A small network was shown many inputs. Here are its activations along a few directions, one row for each input.
Each table varies a few parts of the input and shows all the possible inputs, shuffled.
Descriptions start from the smaller parts, as in this example, which fits no table here: one of 3 separate values, together with either a single point or one of 11 places along a line or (one of 6 places along a line, together with one of 8 places around a ring).
Shared parts are said once, and a part with two or three values counts as separate values.

A family of inputs:
r1: [ 10 -19 -29  24  36 -38  18  30   5 -50  39  28 -39]
r2: [ 35  32  39 -55   0  25   0 -11   2 -21  19 -13  53]
r3: [-14 -26  54  -4  23  27 -44  -3 -10  31  29 -34  72]
r4: [-43 -33  35  27  -5 -38  52 -49 -32   0 -10  -9 -30]
r5: [ 17 -66  24  25 -17  13  29 -23 -13  48  -5 -65   7]
r6: [ -1  34 -19   7 -34  73 -32  19 -95  24 -23   7 -58]
r7: [ 33  38 -28  46  19 -46 -12 -10  33 -16  32  41 -26]
r8: [ 17 -33 -10 -51  27 -13 -22 -13 -16  54 -22 -49  33]
r9: [ -60   13 -101   -8  -42   49   22   10   19   -9  -19   30   61]
r10: [-39   6   2  32  46 -39  47   8   6 -33 -24 -16 -52]
r11: [ 27  36  32 -33 -35  -8 -10  40  44   1 -17  45   6]
r12: [ 18  17   1 -12 -17  -5 -48   2  57 -30   0  34 -26]
What is each input in this table made of?
Answer: either one of 2 separate values or one of 10 places around a ring
Which of the alternatives is r6?
Answer: one of 2 separate values

A family of inputs:
r13: [   0  -57   79   73   46  -76   39   -8  -27   21  -14  -49 -110]
r14: [-26  18  24 -30 -96 108 -28  -3 -33  29 -23  12  48]
r15: [-37 -43   5 -71 -38  61  30 -26 -55  88 -76 -88  77]
r16: [ 14  43 -90 -28 -21  30 -42  62  22 -49  -2  73 -32]
r17: [104  20  97 -99  11 -23 -83   6 118   8  44   2 120]
r18: [ -38   40 -101   52   -1  -53   -6   17   82  -51   -5   92  -47]
r19: [-43 -51  29 -12  45  56 -15 -11 -60  46  24 -83 103]
r20: [ 39 106 -55 -20 -35  67 -58  42 -27  -5  -2  63 -12]
r21: [  20 -110   22   31   25   -8   15  -68  -78   83   15 -108    3]
r22: [ -22   10   40   43   58  -98   59  -25   -2  -84   16   24 -104]
r23: [-10  24 -51  62   7 -63  90  14  60 -85  23  62 -47]
What is each input in this table made of?
Answer: either a single point or one of 10 places around a ring
A walk changes only the place on the ring of 10. It starts at r13 and steps to r22. List the rest of the walk in order.
Answer: r23, r18, r16, r20, r14, r15, r19, r21
